Each row below holds a small network's activations on one input, seen along a few directions.
Each table varies a few parts of the input and shows all the possible inputs, shuffled.
A made-up example of a description, with smaller parts first: one of 5 places around a ring, together with either a single point or one of 11 places along a line or (one of 3 separate values, together with one of 4 places along a line).
Shared parts are said once, and a part with two or three values counts as separate values.

Other details of the inputs vary at random and push rows far along three fixed directions, the same in every table; ignore that.

Table:
R1: [-21   0  18  -4  -3 -28  21   0  -2  12  16 -13]
R2: [ -1 -99 -39   4 -39  21  24 -34 -74  -2   3  22]
R3: [ 23 -29  -2  -4 -12   7 -13  -1 -18   3  -3  14]
R4: [-18   0  19   0  -1 -22  24   6   3  14  15 -23]
R5: [-51  51 -26   1   6   2   1  -4  -1 -25 -16 -31]
R6: [ -9  20 -32  -5   5  46 -27 -14 -21 -31 -25 -13]
R7: [ -9   1   3  -4   0 -38  21  -1  13   2   3  -6]
R8: [-10  -1   4   1  -9 -38  18  -1   4   2   6  -9]
R9: [-11   0   3   5  -2 -39  17   0   8   3   4  -7]
R10: [-52  43 -27  -1   3  -2   2 -14 -12 -29 -19 -28]
R11: [-21  -5  13  -5  -8 -27  20   3  -5  14  16 -17]
R12: [ 27 -39 -12  -8 -16   2 -13  -9 -27  -1  -5  13]
R13: [ 29 -26   0  -1  -9  11  -9  -2 -11   3  -2   8]
R14: [ 27  10  16   4  18  16 -14  11  31  11   4  24]
R15: [ 27   2  14  -2   7  14 -12   6  20   8   4  22]
R16: [-15  35 -20  -3  10  47 -32  -9 -12 -28 -20  -1]
R17: [ 27  18  22   5  21  20 -12  17  36  14   5  25]
R18: [ 26 -32   1   0  -9  10  -9  -2 -17   2  -6   9]
R19: [-11  -2  -1   5  -5 -38  17   5   9   6   5 -12]
R20: [ 26   8  20   1  14  17 -13  13  27   9   4  24]
R21: [ -9   2   2   2  -8 -36  17   7  10   5   8 -13]
R22: [ 29  -9   5   1   3   8 -13   3   5   3   3  19]
R23: [ -8  -3   2   9  -1 -33  21   5  11   5   3 -17]
R24: [-12  26 -26   0   8  50 -26 -10 -17 -25 -25 -10]
R25: [ 19  28  41  -1  28  32 -11  21  41  24  21  20]
Description of these inputs: either a single point or (one of 4 places along a line, together with either a single point or one of 5 places around a ring).
Q: Which other rows does R18 become when the place on the ring of 5 takes its other values? List them by row number.
A: R6, R13, R23, R24
Q: Which other rows does R19 become when the place on the line of 4 takes its other values? List them by row number.
A: R9, R14, R23
Q: Which other rows does R19 become when the place on the ring of 5 takes its other values? List them by row number.
A: R3, R5, R12, R21
Q: Which other rows does R25 become when the place on the line of 4 takes its other values? List them by row number.
A: R1, R4, R11
